Each row below holds a small network's activations on one input, seen along a few directions.
Each table varies a few parts of the input and shows all the possible inputs, shuffled.
Descriptions start from the smaller parts, as in this example, which fits no table here: one of 6 places along a line, together with either a single point or one of 9 places around a ring or (one of 2 separate values, together with one of 5 places around a ring).
Shared parts are said once, and a part with two or three values counts as separate values.
(in the rows, 128 means zero)

Other details of the inputs shift rows strongly along two fixed directions, in all tables alike. That doesn't count.
These rows show it; all are for the same input, with only those details redrawn:
[144 134  95 102 122 159 151 153  69 156  91 174 145 103 149]
[135 135 105 106 123 152 146 145  85 150  99 163 140 111 145]
[202 153  90 179 146  86  87 138 109 157 171 140 107 108 111]
[127 146 143 155 135  98  96 110 166 128 167 108 104 146 116]
[ 74 137 172 123 125 121 118  99 186 113 145 100 112 165 128]

Table:
x1: [209 136  86 179 153  82  98 152 120 152 163 140 116 107 104]
x2: [239 133  77 192 147  70  98 177  92 142 165 138 133  70  86]
x3: [116 128 122  78 121 162 155 115  90 147  98 153 120 115 157]
x4: [136 125  95 123 118 158 145 142  78 141  90 148 150 120 146]
x5: [ 69 128 181 134 131 127 100  99 176  98 126  93  97 168 122]
x6: [247 147  76 175 143  93  72 125  66 158 177 154  94  81 104]
x7: [208 125  92 191 147 100  90 125  98 132 185 120 111 109 105]
x8: [105 135 170 146 122 112  87 100 181  99 164 100 112 158 107]
x9: [177 122 107 170 153 103  95 148 115 132 128 134 108 117 106]
x10: [ 85 101 124  92 116 161 193 158 110 116  63 122 175 120 147]
x11: [ 95 101 138  75 109 180 164 147 114 109  71 157 164 126 139]
x12: [ 80 119 172 125 121 103 150 123 208  97 160  82 154 149 116]
x13: [102 131 171 140 141 112  88  78 163 111 149  90  68 154 120]
x14: [ 87 132 171 110 114 124 126  73 185 111 174  97 115 160 134]
x15: [151 131  91 102 109 161 159 150  75 150 111 175 171 106 149]
x16: [ 90  99 120  91 115 178 177 144 111 119  62 139 167 138 152]
x17: [ 84 112 135  77 121 154 193 161 120 125  74 135 164 112 146]
x18: [115 124 152 145 125 103 121 113 200 108 175 101 139 159 112]
x19: [134 111 112 118 138 137 156 174  84 128  74 141 143  94 127]
x20: [127 146 143 155 135  98  96 110 166 128 167 108 104 146 116]
x21: [ 90 114 124  74 109 184 169 109  87 131  73 137 137 130 166]
Q: What is each input in this table made of?
A: either a single point or (one of 4 places along a line, together with one of 5 separate values)
Q: Change only the choice among 5 separate values in x14. List by row number the other rows that result.
A: x3, x6, x13, x21

Table:
x22: [131 150 128 107 130 135 117 117  90 157 100 150 103 122 148]
x23: [152 145 147 166 120 101  53  80 147 127 200 107  99 168 118]
x24: [168 164  90 112 118 143 139 134  89 177 135 165 138 107 158]
x25: [170 152 120 165 133  78  93 149 164 153 181 132 126 135 112]
x26: [183 116 109 165 140 111  99 161 107 114 127 143 138  97 103]
x27: [ 89  95 141 107 114 167 137 134 112 100  65 135 155 140 129]
x28: [159 122 127 160 143 125  79 103 124 120 139 109  87 123 104]
x29: [ 58 146 176  89 126 153 139  85 140 113 105 101  96 151 153]
x30: [ 81 154 186 134 137 111  74  83 202 119 158 115  66 164 106]
x31: [166 154 107 158 145 117  78 147 102 148 119 157  83 108 116]
x32: [ 89 108 155 139 119 144 118 113 169  90 133 107 142 181 134]
x33: [171 124 127 175 136 105  54 117 116 119 148 118  87 137 104]
x34: [ 79 117 167 100 101 162 162 129 176  85 123 111 176 151 124]
x35: [142 132 110 104 112 203 136 119  59 132  85 183 121  98 136]
x36: [126 140 125 154 149  98 109 142 153 112 124 107  98 123 117]
x37: [145 127 132 165 155  88 116 142 150 131 137 105 109  98 106]
x38: [143 110  87 108 132 141 184 184  65 148  79 153 169  88 142]
x39: [191 124  83 142 121 129 133 145  85 141 151 144 159 105 127]
x40: [179 109  98 154 147 109 138 162  86 135 113 134 131  87 119]
x41: [ 78 132 184 172 139  62  85  93 240 113 181  58 102 199 120]
x42: [108 152 163 147 150 116  97 102 167 124 127 101  72 147 113]
x43: [ 61 124 180 107 117 149 138  59 161 103 125 101  80 158 129]
x44: [184 129  94 137 127 144  98 117  54 147 126 150 108 105 130]
x45: [174 113  97 144 117 142 137 176  84 118 107 151 172 100 116]
x46: [ 93 125 152 102 113 136 142  79 164 121 164 103 121 159 149]
x47: [113 140 134 133 120  98 149 143 174 129 147 113 153 129 124]
x48: [168 108 114 183 143  77  99 126 127 128 144  94  99 127 104]
x49: [114 113 122  59  93 188 170 111  81 150  99 156 176 136 165]
x50: [107  90 111  73 128 185 174 135  53 129  49 158 119 122 164]
x51: [184 114 110 159 156 112 117 146 117 118 130 129 128  95  95]
x52: [ 64 145 155  68 110 167 146 115 160 138 125 156 142 153 159]
x53: [153 141 120 163 137  82 126 122 144 152 189 113 125 117 105]
x54: [147 121 125 160 154  78 105 159 146 139 126 123 121 125 117]
x55: [114 139 126 137 133 133 127 153 133 127  89 145 122 129 114]
x56: [ 54 134 173 101 132 150 140 101 143 101  91  96  95 149 148]
x57: [162 132 103 151 157 112 127 179 118 146 111 179 126  88  92]
x58: [164 132  95 169 150  98 114 151  95 138 122 116 110  98 118]
x59: [ 72 131 166  85 104 179 134  71 153 105 134 110 116 156 149]
x60: [ 88 124 172 125 111 132 129  90 195  87 156 112 149 150 113]
x61: [116 149 143 138 128  93 125 120 187 127 166 107 128 140 128]
x62: [ 70 123 150  80 113 147 196 138 156 117 107 110 169 131 142]
x63: [ 94  92 127  46  97 168 215 148  97 120  70 146 192 103 155]
x64: [ 91  99 150  88 101 142 160 135 156  96 130 109 174 140 135]
x65: [185 115  83 154 137 122 139 144  81 148 127 133 137 108 133]
x66: [171 136  95 162 152 105 128 141 111 150 141 122 124 111 124]
x67: [130 137 132 146 147  92 119 172 169 106 148 127 129 132 106]
x68: [190 148 100 145 113 136  97 118 101 140 178 153 137 115 126]
x69: [184 113  95 164 139 107 123 160 106 113 147 123 150 102 103]
x70: [139 142 136 181 139  71  76 134 183 142 171 108 110 167 101]
x71: [ 64 143 148  52 100 171 145 116 113 150  90 176 137 143 158]
x72: [ 60 117 151  96 123 140 175 154 162 112  85 115 158 136 139]
x73: [165 109  86 141 137 158 142 146  73 129  87 150 138  90 112]
x74: [178 160  94 136 130 115 127 119 100 163 174 138 121 105 137]
x75: [ 83 133 157  95 108 131 164 158 165 125 118 138 174 157 125]
x76: [132 105  99  93 111 151 174 138  95 139 108 141 161 112 160]
x77: [ 88 155 150  97 117 146 126  98 139 143 131 134 111 152 160]
x78: [142  95 115 155 141 115 111 114 126 130 146 122 144 150 118]
x79: [ 96  97 143 115 124 118 159 139 146  95 117  96 147 133 129]
x80: [141 139  87  88 125 165 152 131  42 176 102 170 132 102 172]
x81: [139 143 126 127 131 124 116  83 127 122 175 118  86 129 139]
Q: What is each input in this table made of?
A: one of 6 places along a line, together with either one of 4 places along a line or one of 6 places around a ring
Q: Changing only the place on the line of 6 turns x34 into x62. The same change can be made to x60. Which row results?
A: x53
Q: Which other rows agree with x78 in the place on the line of 6? List them by row number.
A: x28, x39, x44, x49, x51, x59, x64, x69, x73
Q: Start at x31 and move only the place on the line of 4, one step at a time. The first step leads to x30. Which rows follow, in order?
A: x71, x52
Q: Start at x40 and move only the place on the ring of 6, one step at a time. The first step leads to x48. Which rows follow, in order?
A: x65, x76, x63, x79
